A small network was shown many inputs. Here are its activations along a few directions, one row for each input.
Each table varies a few parts of the input and shows all the possible inputs, shuffled.
A made-up example of a description, with smaller parts first: values(2) and (point or line(11) or (line(4) and ring(5))).
Shared parts are said once, and a part with two or three values counts as separate values.

Other details of the inputs vary at random and push rows far along two fixed directions, the same in every table; ignore that.

Rows:
x1: [  3.3   5.9  22.3  23.2 -42.5  -6.9  21.1   4.8  11.6  -6.1  -5.0   2.1
 -18.0]
x2: [  2.4  -6.1  -8.2 -12.2  12.6   1.9  -1.6   0.9   0.8  -5.9   6.6   7.8
  -8.8]
x3: [  7.9   9.1  38.6  21.0 -28.3   2.4  10.2  14.6  14.5  -3.8  -8.8   1.8
 -17.3]
x4: [  3.1  -2.2  24.3   7.5 -12.5  -0.1  12.7  11.6  11.1  -2.8  -7.3   7.2
 -18.8]
x5: [ 13.1   5.0 -10.1 -13.8  13.1   3.0 -17.0  -4.6 -12.4  -3.5   8.6  -5.0
  10.7]
x6: [  2.0   2.6  25.7  22.4 -21.1   3.0  19.7  11.4  24.0 -11.2  -4.4   5.3
 -31.3]
x7: [-71.0 -10.5 -43.2  21.3  34.3   3.0  -5.2 -16.4   3.6  42.1 -27.9 -12.7
  66.5]
x8: [  5.6  -2.9 -12.0 -13.8  -5.8  -9.9   0.5  -7.6 -12.9  -1.2   7.1   1.5
   4.2]
x9: [  8.3   3.7 -13.7  -8.8  13.4   4.6  -8.1  -3.6  -4.0  -6.5  10.5  -2.6
  -2.9]
x10: [-88.9   8.6   2.7  70.7  17.7  15.3  13.8   6.4  45.9  49.4 -60.0 -15.9
  62.6]
x11: [  7.7   8.6  39.4  21.5 -28.7   2.7  10.3  13.5  14.5  -4.6  -8.6   3.2
 -16.3]
x12: [  3.7  -5.9  -8.4 -13.0  13.0   1.1  -1.4  -0.4   1.1  -5.1   7.0   6.7
  -9.1]
x13: [  8.9   4.2 -10.1  -5.6  11.8   3.4  -5.3  -3.4  -3.4  -8.2   8.9  -4.5
  -5.0]
x14: [ 13.7   5.5 -10.0 -14.0  13.7   2.4 -16.5  -5.4 -11.4  -2.3   9.5  -6.0
  10.3]
x15: [  1.0  -4.1   6.9   8.5 -22.2  -6.2   7.4  -4.8  -2.7  -0.6   3.4  -1.0
  -8.1]
x16: [  8.4   8.8  39.5  21.6 -28.4   1.9  11.2  12.6  15.5  -3.2  -7.7   2.4
 -16.6]
x17: [ 13.6   7.1  -3.3  -6.7   5.6   3.1 -12.4  -1.0  -7.4  -3.8   6.5  -6.3
   5.1]
x18: [  4.7 -12.3 -17.0 -35.0  28.5  -2.4 -12.4  -2.5 -16.5   4.6   6.5   8.1
   8.2]
x19: [  0.4  -4.1   6.5   8.0 -21.1  -6.9   7.6  -3.6  -4.7  -2.2   1.7  -3.5
  -8.9]
x20: [  2.5   1.5   3.8   5.0 -21.6  -8.8  11.1  -1.5  -1.9  -4.4  -1.0  -0.6
  -5.9]
x21: [  4.2  -4.7 -18.8 -19.3  -0.1  -9.4  -3.7  -9.0 -17.9  -1.1   7.6   2.1
   9.3]
x22: [  8.7   3.8 -12.9  -8.8  14.0   4.4  -7.7  -5.8  -2.9  -6.3  11.5  -2.3
  -2.5]
x23: [ 12.3  15.9  31.6  28.9 -27.8   4.6   8.8   8.7  16.3  -9.7  -4.4  -7.1
 -16.8]
x24: [  9.4   3.3 -10.9  -7.6  11.6   4.7  -7.3  -4.1  -4.0  -8.0  10.7  -1.3
  -3.5]
x25: [  3.2  -7.5 -16.8 -20.4  20.2   0.9  -6.2  -0.6  -4.8  -4.0   8.6   5.9
  -4.6]
x26: [  2.4  -9.7 -16.9 -16.5   0.8  -7.8  -7.2  -9.7 -20.6   1.9  10.2  -2.3
   5.3]
x27: [  4.5 -12.2 -18.4 -35.0  28.2  -2.2 -13.1  -0.8 -17.7   4.4   5.7   7.5
   8.0]
x28: [  4.9 -11.2 -10.7 -29.1  21.6  -1.5  -9.5   0.3 -13.7   2.1   4.6   9.3
   4.1]
Description of these inputs: line(4) and (values(2) or ring(5)).
Changing only the line(4) part turns x28 into x27. The same change can be made to x7. Which row results?
> x26
Which other rows does x16 become when the line(4) part takes its other values? List them by row number.
> x3, x10, x11
List by row number the other rows that have the line(4) part in common with x16.
> x8, x12, x14, x15, x18, x22
Which other rows does x21 become when the values(2) part takes its other values? List them by row number.
> x7
Which other rows does x4 become when the ring(5) part takes its other values? List them by row number.
> x6, x10, x13, x23

Rows:
x29: [ 32.7   7.0  42.2  13.5  -8.8  13.8  -6.2  -3.3   5.4 -21.7  28.0  -4.9
 -36.2]
x30: [ 20.1  -6.5 -61.4 -59.8  43.4 -16.7  -0.7 -13.4 -30.8 -16.2  24.6  -2.4
  -2.3]
x31: [-59.0   5.1 -15.4  60.0  28.5  14.5   2.3 -11.0  12.9  34.0 -26.4 -39.2
  35.6]
x32: [ 50.2   3.1 -44.7 -66.9  46.5   1.1 -48.0 -10.9 -31.5 -31.2  34.4   5.3
   4.7]
x33: [ -9.5   2.3 -13.9   0.1 -27.5 -12.5  26.1 -13.9  17.4   8.7   3.7  13.4
   1.3]
x34: [-26.8 -25.4 -13.2   9.5 -13.3  -7.2  15.9 -18.6   5.9  22.7   0.9  10.3
   1.2]
x35: [-21.2  -6.0  -5.5  15.8  -3.1   7.4   7.9   3.7   0.2  -7.7  -1.0  -9.4
 -23.2]
x36: [ 14.9 -23.3 -36.5 -52.9  51.6  11.6 -38.0 -13.0 -33.0 -13.9  26.7  17.2
  -5.4]
x37: [ -0.3 -12.8   0.0   7.0 -33.1   1.2 -12.4 -11.6  -8.0   6.5  13.5  -1.8
  -4.4]
x38: [-15.5   1.7  49.5  46.1 -49.5 -14.0  18.0  -2.9  -3.9  17.3 -19.6 -16.8
   4.1]
x39: [-46.4   7.0  -3.9  38.4 -23.3 -13.4  10.6   5.2   9.1  28.0 -42.4 -13.3
  55.5]
x40: [ 41.7  24.2  35.5  17.4 -64.8  -3.5  32.3  19.5  13.6 -53.2  10.4   4.1
 -74.9]
x41: [ -5.5  28.0 -12.8  22.9   6.5   4.0   4.5  -9.1   4.9  -3.6  -7.2 -29.7
  12.4]
x42: [-15.4  -9.7  17.8   3.8  30.8  22.6  -7.5  25.9  13.6  14.4 -18.9  15.2
  -1.6]
x43: [ 48.2 -20.0 -13.9 -75.4  62.3   9.2 -54.0  12.0 -40.9  -6.5  30.4   3.6
  -2.5]
x44: [-55.4  12.1  -4.6  20.5  50.2  12.2  16.8  20.4  52.6  38.5 -45.4  11.2
  39.8]
x45: [ 22.7   6.5  20.6  -8.4 -55.9 -27.0  20.4  14.2 -20.0 -17.9   0.4  17.1
 -15.9]
x46: [  6.5  19.8  -2.3  19.0 -30.8  -1.5   2.7 -22.3   1.5   8.1   4.5  -5.6
  17.8]
x47: [-76.0 -11.3 -11.0  36.4  43.5  12.4  13.3  -6.1  46.5  30.2 -21.9   0.9
  25.1]
x48: [-47.6  22.1  -0.1  32.2  41.5  22.7  -9.7  27.9  44.4  33.8 -42.4  -4.0
  53.3]
x49: [ 26.6 -33.5 -49.4 -70.1  11.7  -6.8 -33.7 -26.1 -60.8  -7.6  43.6  17.7
  -1.1]
x50: [-62.6  16.1 -24.9  40.3  31.5  20.2   1.8  -1.1  43.4  15.2 -40.0   8.6
  40.5]
x51: [-56.5 -15.7   8.6  41.3 -19.4  -9.5   3.9   0.9   1.0  34.0 -39.2 -19.1
  44.0]
x52: [-10.8   7.0 -24.6  14.2 -21.5  -3.0  -7.6 -11.6   4.8  11.6  -1.0  -1.2
  29.8]
x53: [ 33.3  -4.9  46.5  16.1 -53.0 -11.1  40.1   9.7  14.8 -37.1  17.6  -1.3
 -93.7]
x54: [ 40.0 -16.8 -35.5 -62.9  15.7  -5.7 -40.0 -39.7 -64.0   1.9  51.7  -5.5
   9.0]
x55: [ 22.5 -32.0 -32.8 -78.6  13.3 -29.5 -27.7  -9.4 -78.5  -5.5  29.1  12.1
   6.6]
x56: [ 48.4  -6.1  79.1   2.2 -28.9   2.8  27.4  32.9  28.8 -21.1   5.7  24.3
 -84.5]
x57: [-12.3  -7.2 -46.6 -29.2  60.6   3.4   0.5 -10.0  11.4  -1.9   3.8   7.6
  28.6]
x58: [-29.9 -18.0  36.7  30.1 -46.0 -25.7  40.7   4.4  10.1  16.7 -23.2   3.8
 -12.6]
x59: [ 31.0  25.1  27.5  -2.5  19.5  14.8 -10.5  13.4  12.7  -2.0 -11.6  -0.7
   4.2]
x60: [ 35.9  16.7  36.6 -16.0  -7.5  15.2   4.7  34.1  16.7 -24.0  -4.9  25.4
 -32.4]
x61: [ 51.4  -8.5  -4.0 -76.0  65.8  12.2 -51.1  -3.7 -45.7  -4.1  29.2  -2.1
   0.7]
x62: [ 30.4  20.6  25.2  36.7 -51.5   0.3  21.5  22.3  23.5 -33.2   1.4 -17.4
 -41.1]
x63: [ 56.6  23.9  66.1  15.6 -88.3 -24.6  27.1   6.4 -12.6 -25.9   5.6  -1.7
 -38.1]
x64: [-28.6 -12.8 -37.8 -29.7  14.6 -31.1  13.2 -12.0 -18.1  21.1 -18.9   2.3
  48.0]
x65: [-62.8  -8.2  -7.4  49.6  35.0  27.6 -10.7   1.2  37.1  24.3 -23.7 -15.7
  40.4]
x66: [-28.8  -0.3 -54.2 -15.6   7.3   0.0  -7.4 -18.5 -10.0  17.2   0.3  11.7
  44.0]
x67: [ 45.4   3.2  49.5  32.7 -60.1  -0.4  14.9  21.4   3.5 -38.3  20.4 -14.3
 -79.4]
x68: [ 12.4  27.2  14.6  22.9   6.6  13.8  -1.4  -7.2  21.8 -11.6   1.8  -5.6
   2.8]
What do these inputs look like to the network?
> values(2) and line(4) and line(5)
Changing only the line(5) part turns x54 into x61. The same change can be made to x33. Which row results?
> x44
Which other rows does x41 become when the values(2) part takes its other values? List them by row number.
> x31
Start at x46 and move only the line(4) part, one step at a time. The first step leads to x52. Which rows follow, in order?
> x66, x33
Start at x63 and move only the line(4) part, one step at a time. The first step leads to x39. Which rows follow, in order?
> x45, x64
